Each row below holds a small network's activations on one input, seen along a few directions.
In each table, some parts of the input vary, and every possible input appears once, in random order.
A made-up example of a description, with smaller parts first: one of 5 places around a ring, together with either a single point or (one of 2 separate values, together with one of 4 places along a line) or one of 11 places around a ring.
Shared parts are said once, and a part with two or three values counts as separate values.
(in the rows, 128 means zero)

Other details of the inputs vary at random and push rows far along two fixed directions, the same in every table; ignore that.

Table:
r1: [144 122 115 139 137 143 111  87 116 158 124  98 150 143]
r2: [ 99 107 133 123 126 115 111 158 110  66 140 133 103 105]
r3: [167 135 122 145 120  78 158 135 168 197 148 197 126 166]
r4: [ 89 109 148 100 109 121 154 156 154 109 134  76 101  95]
r5: [106 105 121 112 124 117 109 184 127 106 101 133 139  91]
r6: [144 132 144 156 126 179  98 124 100 130 134 130 124 142]
r7: [147 125 105 150 143 139 125  97 120 149 132  92 148 153]
r8: [105 110 121 110  89 107 147 187 135 125 115  86 103  90]
r9: [131 134 130 141 150 178 106 103 146 150 118 114 129 134]
r10: [ 96 133 122  83 113 115 139 134 115  77  95 129 146 125]
r11: [162 129 121 134 162 163 106 109 103 144 140 112 129 112]
r12: [ 90  93 120 133  97 108 137 142 131  73 125 121 136 137]
r13: [128 135 123 146 132 158 104  90 152 150 134 102 146 144]
r14: [130 138 113 158 138 154 118 100 156 142 141  96 144 154]
r15: [ 78 102 123 151 101 101 147 137 125  75 131 120 141 126]
r16: [141 137 186  67 132  48 183 152 142 122 131 241 115 130]
r17: [130 126 122 150 111 176 108 107 110 138 131 127 130 161]
r18: [119 140 131  89 129 119 131 145 109  61 112 134 130  92]
r19: [108 116 105 118 135 100 103 183 126  96 122 126 115  85]
r20: [146 136 104 150 129 164  99 134 127 166  99 123 131 130]
r21: [157 180 139 126 104 156 148 117 102 141 126  76 101 137]
r22: [134 148  89 185 121 133 121 126 130 160 127 105 151 138]
r23: [175 130 168 133 130 115 149 121 137 166 176 228  92 146]
r24: [160 186 123 134 150 148 105 114  93 113 134 117 113 132]
r25: [151 169 127 127 133 166 119 100 105 129  96 123 132 145]
r26: [113 107 108 112 125 117 111 179 131  99 114 135 129  77]
r27: [131 132 166  71 108  29 190 124 158 127 130 228 127 146]
r28: [107  91 140  95 149 115 123 150 110  97 111 120 141  95]
r29: [151 173 110 144 121 142 131  97 115 120 119 105 147 164]
r30: [ 92  86 118  89 134 112 133 134 120 106 108 116 148 114]
r31: [153 132 135 132 125 153 142 117 107 170 140  63 102 125]
r32: [139 182 112 162 125 134 141  93 108 122 124 104 152 153]
r33: [147 122 123 134 154 163 113 100 110 157 109 110 134 133]
r34: [138 136  94 145 121 161 100 132 126 169 112 120 143 141]
r35: [ 90  90 138 116 108 132 125 145 121  82 102 139 121 118]
r36: [ 72 111 121 136 131 100 147 132 160  89 132 104 152 111]
r37: [143 136  96 156 112 144  97 121 132 167 114 111 148 139]
r38: [135 126 125 161 102 159 105  96 116 136 132 118 135 158]
r39: [169 139 166 119 161 114 149 116 173 180 178 213 102 132]
r40: [109 102 124 101 160  98 117 149 109  87 132 113 118  89]
r41: [ 76  99 126  96 130 127 126 137 156  98 117 120 143 115]
r42: [158 131 145 146 149  67 184  96 146 194 166 188 132 161]
r43: [ 96 100 150 115  79 122 154 162 118  94 133  92  90 109]
r44: [164 149 164 125 170  96 141 120 168 179 186 207  89 141]
r45: [138 140 142 142 156 178  98 118 136 144 135 114 134 127]
Each input here is: one of 5 separate values, together with either a single point or one of 8 places along a line.
Changing only the choice among 5 separate values turns r20 into r25. The same change can be made to r3. Which row results?
> r29
Changing only the choice among 5 separate values turns r35 into r33. The same change can be made to r17. Which row results?
> r30
Change only the choice among 5 separate values in r37. List by row number the other rows that result.
> r1, r13, r27, r38
Start at r44 and move only the place on the line of 8, one step at a time. The first step leads to r39. Which rows follow, in order?
> r45, r9, r41, r13, r14, r36
Change only the choice among 5 separate values in r22. List by row number the other rows that result.
> r15, r32, r36, r42

Table:
r46: [105 108 128 144 141  32 176 150 170 139 133 219 150 132]
r47: [202 195 118 133 151 166 135 115 151 209 145 161 108 170]
r48: [ 96 152 105 169 144 160 123  80 108  80 100  78 178 148]
r49: [193 173 119 148 136 180 112  96 132 186 176 194 104 167]
r50: [157 121 156 141 157 148 116 103 123 185 156 119  86 135]
r51: [136  91 148 108 133  58 156 172 116 133 163 230 113 107]
r52: [155 105 146 145 158 169 121 102 111 172 182 142 107 135]
r53: [159 171 115 178 147 147 120  88 149 198 149 175 116 216]
r54: [139 107 158 105 132  37 151 173 127 146 137 207  91 107]
r55: [131 142 146  99 132  43 165 172 162 147 141 205 108  88]
r56: [156 147 155 144 147 155 113 106 156 173 166 121  89 126]
r57: [ 93 144 106 127 114 199  75 135 117  98  75  45 155  83]
r58: [197 182 151 140 140 176 130 117 154 224 134 164 134 161]
r59: [124 122 126 181 165 143 141  80 166 178 152 130 144 160]
r60: [136 157 124 117 152 172 126 122  72  97  98  56 145 126]
r61: [133 116 147  97 141  36 168 169 129 159 130 202 104  98]
r62: [122 186 123 124 135 171 112 102 100  88 108  64 136 104]
r63: [112 159 123 137 116 148  96 100  96  83 127  52 150 159]
r64: [116 107  82 135 132 195  69 135  80  65  86  59 120 115]
r65: [158 156 118 168 123 109 101 129 127 176 160 128 131 167]
r66: [ 64  57 111  87  99  71 154 139 159  76  79 141 191  93]
r67: [166 131 152 155 155 167 116 106 157 156 172 135  98 129]
r68: [203 160 100 137 118 128 122  72 141 215 156 149 129 194]
r69: [137 133 157 107 122  44 148 176 160 134 147 210  95  98]
r70: [ 66  77 145  76  97 114 125 180 143  51 116 167 148  75]
r71: [ 70  67 156  70 105  86 123 178 122  76  79 141 123  84]
r72: [114 157 120 168  61 163 164 110  87  93 115  36 126 147]
r73: [107 127 114 130 133 196  91 111  45  45 116  58 149 109]
r74: [130 151 135 129 135 165  98 104  65  87 103  66 119 123]
r75: [ 97 114 117 147 130 158  85 115 133 120 150  34 134 141]
r76: [143 139 146  95 139  51 175 194 167 145 142 199 121 101]
r77: [120 139  85 119 138 172  95 122  89 124  88  71 117 117]
r78: [ 64  76 145  63 114  85 140 174 124  88  73 136 136  75]
r79: [ 32  76 141 106 108  81 133 172 159  64  89 147 161 124]
r80: [168 105 153 152 164 160 119 103 124 167 161 133  94 139]
r81: [119 129 141 177 160 143 126  96 160 173 165 125 124 175]
r82: [128 177 134 132 126 172  95 106  98  75 114  69 123 113]
r83: [ 99 135 116 135 105 200  58 139 115  85  81  50 142  92]
r84: [ 37  69 125 110 113  81 149 155 165  69  76 153 181 109]
r85: [123 113 142 143  58  36 217 180 149 152 149 177  98 132]
r86: [ 92 159 120 165 138 160 108  97 103  75 113  73 157 163]
r87: [124 160 125 122 144 164 115  99  67 100  97  61 133 114]
r88: [162 153 144 132 164 162 140 124 162 184 161 111 115 129]
r89: [206 173 126 155 142 171 110  97 146 181 155 185  90 171]
r90: [191 153  85 159 138 137 142  55 148 211 138 169 147 186]
r91: [163 118 125 136 131 124 127  81 153 189 173  99 136 153]
r92: [ 89  79 100  88  95  32 135 176 138  73 119 113 162  86]
r93: [203 169 119 130 160 158 138 112 118 221 134 158 104 180]
r94: [ 89  87  73 154 139 170 106  87 131  96 112  17 180 100]
r95: [ 55  74 140 110  31  85 189 184 143  82  91 111 129 109]
r96: [132  97 113 121 126  22 182 134 165 146 136 207 160 116]
r97: [164 127 145 129 173 155 144 121 129 196 151 108 112 138]
r98: [149  91 155 115 139  49 154 174 129 128 142 221 100 111]
r99: [103 107  75 128 127 204  71 133  67  70 107  68 133 111]
r100: [183 148 153 161 156 182 122  88 148 199 208 166 104 146]
r101: [ 81  51 153  81 112  98 126 178 123  58  85 155 131  88]
r102: [107 100 170  89  97  51 148 150 172 149 138 201 133 160]
r103: [ 68  51 146  74 106 107 128 177 110  63 106 164 145  84]
r104: [123 141  91 146 129 150 129  65 102  87 103  66 188 132]
r105: [ 76  64 125  65  79  62 135 157 152  80  96 121 173 102]
r106: [126 161 125 135 128 193 100 106  87  62 140  92 145 114]
r107: [150 156 144 136 156 154 130 101 158 186 160 116 102 116]
r108: [120 130  81 144 147 170  90 174  74 101  88  30 153  89]
r109: [166 172 121 131 128 153 103 114 140 160 135 150  89 146]
r110: [135 148 105 124 109 141 109  82  96  91 120  46 170 141]
r111: [152 130 145 133 166 147 133  99 125 198 150 114  99 126]
r112: [135 117 147 111 124  65 152 175 149 121 174 233 116  98]
r113: [147 117 154 118 130  56 151 176 162 117 153 224 103 101]
r114: [179 171 117 150 125 135 109  90 142 206 163 155 108 213]
r115: [ 72 124  54 164 134 178  91 111 122  75  77  57 170 136]
r116: [142 127 140 180  83 146 182 109 144 191 168  89  92 159]
r117: [105 122  84 125 125 183  66 134  78  82  81  45 112 111]
r118: [140 135 133 140 142 177 101 104  67  69 109  80 128 127]
r119: [182 169 114 181  70 150 177 101 133 216 151 139  85 201]
r120: [190 198 118 137 143 158 124  93 146 211 144 167  95 158]
r121: [ 79  77 152  84 102 105 123 181 156  46  95 158 135  78]
r122: [138 161 131 143 133 184  98 107 100  57 119  83 131 117]
r123: [100 115 143 140 135  32 160 167 165 134 146 214 129 147]
r124: [139 157 177  66 140  64 200 150 156 113 139 195 121 124]
r125: [ 77  73 144  58 121  93 151 196 128  86  74 131 149  87]
What is each input in this table made of?
> one of 5 separate values, together with either a single point or one of 5 places around a ring or (one of 2 separate values, together with one of 5 places along a line)
Changing only the choice among 5 separate values turns r124 into r47. The same change can be made to r106. Which row results?
> r49
Changing only the choice among 5 separate values turns r96 into r66. The same change can be made to r85. Which row results?
> r95
Changing only the choice among 5 separate values turns r118 into r98. The same change can be made to r60. Which row results?
> r108
Change only the choice among 5 separate values in r48. List by row number the other rows that result.
> r46, r59, r84, r115
Change only the choice among 2 separate values in r80. List by row number the other rows that result.
> r67
Change only the choice among 2 separate values in r87. List by row number the other rows that result.
> r62
Change only the place on the line of 5 in r93. List by row number the other rows that result.
> r64, r77, r99, r117
Change only the place on the ring of 5 in r114. List by row number the other rows that result.
> r53, r68, r90, r115

Table:
r126: [106 112 134 114 123 105 145 143 146 111 130 125 130 109]
r127: [106 110 121 112 111 102 134 138 138 105 119 140 138 127]
r128: [152 131 129 148 122 131 131 122 128 169 144 137 115 146]
r129: [143 144 134 143 140 132 133 109 141 160 141 138 124 151]
r130: [159 163 149 129 122 138 144 106 112 142 139 140 110 151]
r131: [104 110 129 111 129  98 147 130 134 108 115 132 146 121]
r132: [163 156 128 137 138 128 123 122 122 158 135 148 120 134]
r133: [100 112 129 119 116 106 136 148 141 108 119 138 128 124]
r134: [100 103 129 109 114  89 149 145 135 104 110 150 143 121]
r135: [108 113 131 107 132  94 140 153 130  89 127 156 125 108]
r136: [139 135 129 145 118 137 130 128 137 150 136 133 126 134]
r137: [163 148 134 123 142 140 122 130 125 167 134 145 116 132]
r138: [145 128 141 122 143 151 117 124 126 147 132 142 112 123]
r139: [ 92 120  92 131 123 162  94 121 112  74 101  46 157 112]
r140: [142 129 143 135 143 144 114 119 123 134 145 146 123 132]
r141: [126 135  96 163 131 191  89 111  99 124 121  33 137 124]
What is each input in this table made of?
> either a single point or one of 5 places around a ring or (one of 2 separate values, together with one of 5 places along a line)
Change only the place on the line of 5 in r133. List by row number the other rows that result.
> r127, r128, r134, r136
